These are the activations of a small neural network, seen along a few directions. Each row is one input.
In each table, some parts of the input vary, and every possible input appears once, in random order.
A made-up example of a description, with smaller parts first: one of 3 separate values, together with either a single point or one of 11 places around a ring or (one of 4 places along a line, together with one of 8 places around a ring).
Shared parts are said once, and a part with two or three values counts as separate values.

Other details of the inputs shift rows strongly along two fixed directions, in all tables alike. That doesn't count.
These rows show it; all are for the same input, with only those details redrawn:
[ -1 -28   3 -12   9   4  24  -3  -9  28   3  23 -12 -18  12]
[  4 -12  16  -6  14  15  13  25  10  -4 -10  24 -21  55   3]
[  3 -10  -9   8 -25 -14 -11 -20 -40  -6 -14 -16   3 -37   8]
[  8   6   4  14 -20  -3 -23   8 -20 -38 -28 -15  -5  36  -1]
[  3 -10  -9   8 -25 -14 -11 -20 -39  -6 -14 -16   3 -37   8]

Table:
row 1: [ -1  10  -5  17 -23 -15 -12 -29 -19  -7   5 -19   7 -42   2]
row 2: [-5 10 15 -2 24 19 15 15 27 -4  3 14 -8 53  1]
row 3: [ -8  -7   0 -15  17   9  19  -8  13  26  11  20   6 -25   8]
row 4: [  3  26   1  10 -14   3 -28   2   4 -40 -23 -15  13  28  -7]
row 5: [-12  -6   1 -13  17  10  21  -7  10  27  14  17   6 -23  11]
row 6: [ -5  31  -3  17  -9   5 -26   9  -3 -39 -12 -23   7  29  -5]
row 7: [  6  26   2  14 -10   0 -25  -4   2 -40 -19 -20   7  31  -6]
row 8: [ -5   9 -11  12 -21 -16 -12 -33 -19  -7  -1 -18  14 -38   8]
row 9: [  9  11  -7  14 -18  -7 -34  13   5 -21 -19 -32  15  38  -4]
row 10: [  6  -9  16  -7  21  20  14  27   9  -4 -11  18 -19  52   1]
row 11: [  8  26   8  21 -19  -5 -26  -3   4 -40 -12 -15  -2  29 -10]
row 12: [  6 -25  -1   0   6  -7  15  -2  18  44  20   8  -7 -17   4]
row 13: [ -3 -22  -2 -14  18  14  20  11 -11  26   4  18 -11 -26   8]
row 14: [ -9 -20  -2 -24  13 -19  26  -4  10  27  20  11   0 -17  -6]
row 15: [ -3 -11   0  -9  13   1  21 -16  16  26  10  25  -2 -23   7]
row 16: [  4  33   0  17 -15   5 -29   9  -4 -38  -5 -17   6  28 -10]
row 17: [ -1   8 -11  10 -21 -17 -14 -34 -16  -8  -4 -15  13 -40   5]
row 18: [ -7  -4  -5 -12  21  11  18  -3  13  25  14  19  -1 -30   5]
row 19: [ -8   9 -11  13 -22 -15 -11 -32 -21  -6   0 -20  14 -36   8]
row 20: [ -9  -8   7  -1  12   3  24 -11   9  28  23  18  -8 -22   6]
row 21: [ -3  11 -10  10 -14 -11 -10 -31 -21  -7  -2 -25  16 -40   6]
row 22: [  0  -2  17 -14  16  -7  14  27  30  -5  12  11 -15  52 -20]
row 23: [  0  33   1  19 -16   6 -28  10  -6 -37  -4 -19   6  29 -10]
row 24: [ -5 -11  -4 -25  14  -7  20  10   6  28  29  11   0 -25 -15]
row 25: [ 11   7  10  19 -22  -2 -23  10 -20 -38 -21 -16 -12  32  -7]
row 26: [  0  -7  -9   2 -21  -6 -14 -13 -41  -6 -16 -20  11 -41   8]
row 27: [  7  33   0  15 -16   5 -31   8   0 -39  -8 -14   5  25 -13]
row 28: [ -7   5 -18  -7 -14 -27 -14  -8 -21  -8   4 -32  17 -44 -14]
row 29: [-6 13  9 -4 26 22  8 26 29 -6  4 18 -8 46 -1]
row 30: [  3 -26  -7  -5   8  -8  16  -5  17  44  14   9   0 -13   9]
row 31: [-12 -17  -2 -30  17 -10  23   4   9  27  18   8   8 -21  -6]
row 32: [  0  -9   6  -5  11   2  21 -13  17  25  16  24  -8 -27   1]
row 33: [ 0 12  8 -6 25 22  6 25 35 -8 -2 23 -8 42 -6]
row 34: [-15  -6   1 -12  17  11  23  -7   8  29  15  15   6 -22  11]
row 35: [  3 -10  -9   8 -25 -14 -11 -20 -40  -6 -14 -16   3 -37   8]
row 36: [  1 -20 -12  -7  16   2  12   8  16  43  15   5   2 -21   5]
row 37: [  7  -4  14  -6  16  26   7  39   6  -3  -1  24 -20  47  -6]
row 38: [  3  17   0  -1 -10 -20 -20   8  -2 -39 -12 -33   9  35 -20]
row 39: [  4  15 -13   9 -20  -5 -20 -20 -18  -8   2 -14  14 -49  -6]
row 40: [11 -2  4  0 14 14 -2 37 33 13 10 10 -8 52 -8]
row 41: [ -1  -8   1 -11  20   7  23 -14  15  25   9  19   0 -25   5]
row 42: [  9  -6 -18  13 -20 -20 -19 -21 -14  10  -5 -36  18 -34   4]
Changing only one part turns row 37 into row 26. The same change can be made to row 24. Which row results?
Answer: row 31
Changing only one part turns row 10 into row 25. The same change can be made to row 7. Which row results?
Answer: row 11
What do these inputs look like to the network?
Answer: one of 6 places along a line, together with either one of 3 separate values or one of 4 places along a line
Which other rows does row 20 become when the place on the line of 4 takes its other values? List them by row number.
Answer: row 1, row 11, row 32

Table:
row 43: [  1  17   4   8  -4   2 -11   2   7 -22  -7  -4   1  24  -5]
row 44: [  4  11   0   7  -8  -4 -16   7   7 -17  -7 -13   2  25  -5]
row 45: [ -8 -17  -2 -19  25  10  32  -5  11  44  23  27  -3 -36   8]
row 46: [ -1  14   1   2  -3  -1 -12  13   2 -19  -5 -10   2  24 -11]
row 47: [  2  12   2   4  -2  -5 -10  10   8 -21  -3  -7  -1  31 -12]
row 48: [  1  12   4   2  -3  -2 -10   8   7 -23  -7  -8   2  29  -8]
row 49: [  4  -2  -5  14 -30 -16 -20 -18 -44 -23 -20 -26   1 -22   5]
row 50: [  6 -23  15  -8  22  20  22  27  17  14  -4  33 -24  51   8]
row 51: [  0  19 -10  15 -23  -8 -25 -18 -21 -22  -8 -25  14 -27  -1]
row 52: [ -3  -1  13 -13  28  17  22  20  34   9   8  29 -12  43  -1]
row 53: [ -1 -19  -5  -3  -9  -3   6 -13 -34  15  -5   1  -1 -45  11]
row 54: [ -3  -7 -11   1  -6  -7   1 -22  -8  19   9  -6  11 -46   6]
row 55: [ -6  -4 -11  -3  -4  -9   2 -15 -13  13  10  -8   9 -49   1]
row 56: [ -4 -25  -2 -19  24   2  32  -2  15  51  24  22  -3 -29   7]
row 57: [  5  15   5  13  -6   4 -13   5  12 -17  -7  -6   1  28  -4]
Changing only one part turns row 50 into row 49. The same change can be made to row 57. Which row results?
Answer: row 43
What do these inputs look like to the network?
Answer: one of 3 separate values, together with either a single point or one of 4 places along a line
Which other rows does row 56 become when the place on the line of 4 takes its other values? List them by row number.
Answer: row 44, row 54, row 57
Which other rows does row 55 become when the choice among 3 separate values takes its other values? List them by row number.
Answer: row 44, row 48
